Each row below is a small network's average activation on inputs in which a field has the value named, seen along a few directions.
Values that are neighbours, or in one group, have similar rows; names and order tell nothing.
In the rows, zero is written as 500.
Strong random noise was added to every row along 5 fixed directions; ignore it. To show where, here is one row again and again, with new noise each time:
[391 481 590 610 532 641 492 422 587 449 454 529 672 503 500 426 425 420]
[565 542 547 692 592 366 671 592 424 387 574 529 671 794 433 584 508 421]
[570 611 447 426 488 429 370 637 469 462 451 450 428 490 467 476 572 590]
[533 551 623 526 578 435 541 569 488 469 607 450 711 504 220 440 456 374]
[345 458 436 546 452 638 482 463 558 367 339 561 602 504 714 425 566 547]
[629 660 404 438 549 284 596 518 463 396 522 620 482 554 531 458 692 506]
[486 537 528 650 525 567 437 517 526 455 423 509 504 652 587 540 447 523]


Values of N:
n23: [460 408 503 521 426 558 509 339 593 458 464 516 442 504 607 428 536 462]
n16: [502 417 385 426 352 392 517 631 359 441 417 444 459 405 540 490 673 635]
n14: [519 598 439 489 546 567 412 466 523 512 425 501 427 634 637 576 452 523]
n11: [481 510 453 421 474 612 418 444 579 502 464 461 412 514 540 509 477 519]
n6: [443 414 345 593 396 440 519 769 392 319 466 393 487 852 669 654 614 632]
n10: [555 490 584 486 579 445 671 296 573 562 685 607 521 313 327 470 537 325]
n1: [554 425 592 496 456 428 342 714 417 642 566 204 497 527 258 508 349 532]
n13: [491 400 531 585 429 649 330 505 539 623 362 335 402 588 570 628 307 631]
n8: [427 376 663 524 500 621 470 528 484 608 514 360 760 552 345 527 276 401]
n12: [550 627 630 465 619 583 393 429 614 675 518 550 405 407 371 532 350 441]
n4: [467 424 659 586 485 607 469 500 426 650 527 344 525 586 347 629 331 505]
n17: [551 563 576 577 551 517 299 669 481 596 576 404 477 490 303 553 317 509]
n22: [630 701 551 433 597 429 374 396 609 592 566 625 365 446 431 390 486 453]
n20: [626 537 516 606 518 487 378 683 366 633 421 412 287 778 595 778 357 682]
n2: [420 403 600 597 501 580 501 536 438 573 483 527 578 502 556 565 354 486]
n18: [526 548 577 609 551 542 575 443 556 551 614 470 487 428 339 538 434 415]
n24: [475 437 474 570 485 491 537 620 499 434 557 460 537 483 437 464 533 483]
n3: [397 336 512 677 414 681 463 380 589 477 415 505 414 473 631 502 413 482]
n5: [585 477 419 437 533 305 570 564 323 450 535 535 340 546 562 579 625 613]
n7: [297 250 481 552 403 605 636 523 503 398 504 335 775 561 441 508 470 468]
n25: [403 511 524 444 551 504 721 458 499 462 610 661 719 364 380 413 536 327]
n21: [394 374 622 475 443 652 405 584 456 540 484 345 712 395 411 359 390 471]
n9: [422 455 408 498 471 519 448 697 469 444 442 370 430 600 520 660 492 669]
n19: [409 352 386 521 462 505 572 606 405 401 473 379 473 637 612 675 544 579]
n15: [444 415 457 563 402 596 507 508 447 469 398 618 522 487 782 477 548 552]
Each value of N is a pair of two hidden parts, and every pair occurs once (5 first parts, 5 second parts).
Changing only the second part turns n6 into n11. n22 has the same second part as n6; what does that change turn n22 into?
Answer: n14
Changing only the second part turns n17 into n12. n15 has the same second part as n17; what does that change turn n15 into?
Answer: n20
Changing only the second part turns n5 into n13. n2 has the same second part as n5; what does that change turn n2 into?
Answer: n8
Changing only the second part turns n16 into n1. n3 has the same second part as n16; what does that change turn n3 into?
Answer: n23

Values of P:
p10: [591 647 296 341 461 264 548 677 405 411 457 626 499 541 629 429 714 587]
p6: [312 264 675 471 382 726 512 373 550 573 509 333 736 195 312 400 361 442]
p4: [528 512 493 659 583 378 696 624 466 372 602 473 751 846 380 588 515 375]
p9: [531 571 601 695 591 574 473 505 458 492 485 605 591 681 537 553 366 399]
p1: [213 289 260 180 293 696 483 324 551 393 241 560 427  79 953 284 761 686]
p3: [339 236 526 530 451 589 622 599 433 471 503 352 681 534 503 627 452 516]
p5: [236 262 752 535 510 700 683 442 569 453 697 344 966 275  60 369 316 234]
p8: [628 658 558 374 583 356 419 672 402 562 575 417 591 513 212 452 489 472]
p2: [490 397 398 497 467 339 713 516 466 381 589 518 557 457 480 471 714 517]
p7: [249 399 603 571 481 817 359 376 695 483 404 527 699 335 441 330 360 375]
P is arranged as 4 separate groups.
List the group mates of p6, in the order listed.
Answer: p1, p3
List the group mates of p4, in the order listed.
Answer: p7
List the group mates of p10, in the order listed.
Answer: p9, p8

Values of C:
c10: [431 571 508 448 517 661 426 133 757 541 415 701 448 287 651 288 493 392]
c5: [402 508 363 522 468 578 514 434 575 388 373 599 502 564 753 464 607 551]
c7: [594 601 517 452 541 433 437 630 436 514 528 476 562 530 363 510 481 454]
c9: [519 555 604 511 588 394 588 644 420 496 629 494 732 550 194 479 451 390]
c3: [411 397 516 312 465 536 538 380 505 514 494 493 541 251 488 369 550 471]
c2: [659 590 566 413 483 429 309 609 487 638 600 312 262 400 240 561 414 577]
c1: [439 491 647 552 527 660 335 546 541 572 496 405 656 447 358 423 318 438]
c8: [495 438 419 356 420 452 512 546 434 493 468 435 473 361 509 499 626 602]
c6: [479 455 592 570 530 558 625 262 594 577 546 600 516 429 563 484 412 400]
c4: [456 415 545 431 473 511 463 597 495 497 595 356 523 325 260 460 481 475]
C is arranged as 4 separate groups.
List the group mates of c5, in the order listed.
Answer: c10
List the group mates of c1, in the order listed.
Answer: c7, c9
List the group mates of c2, in the order listed.
Answer: c4
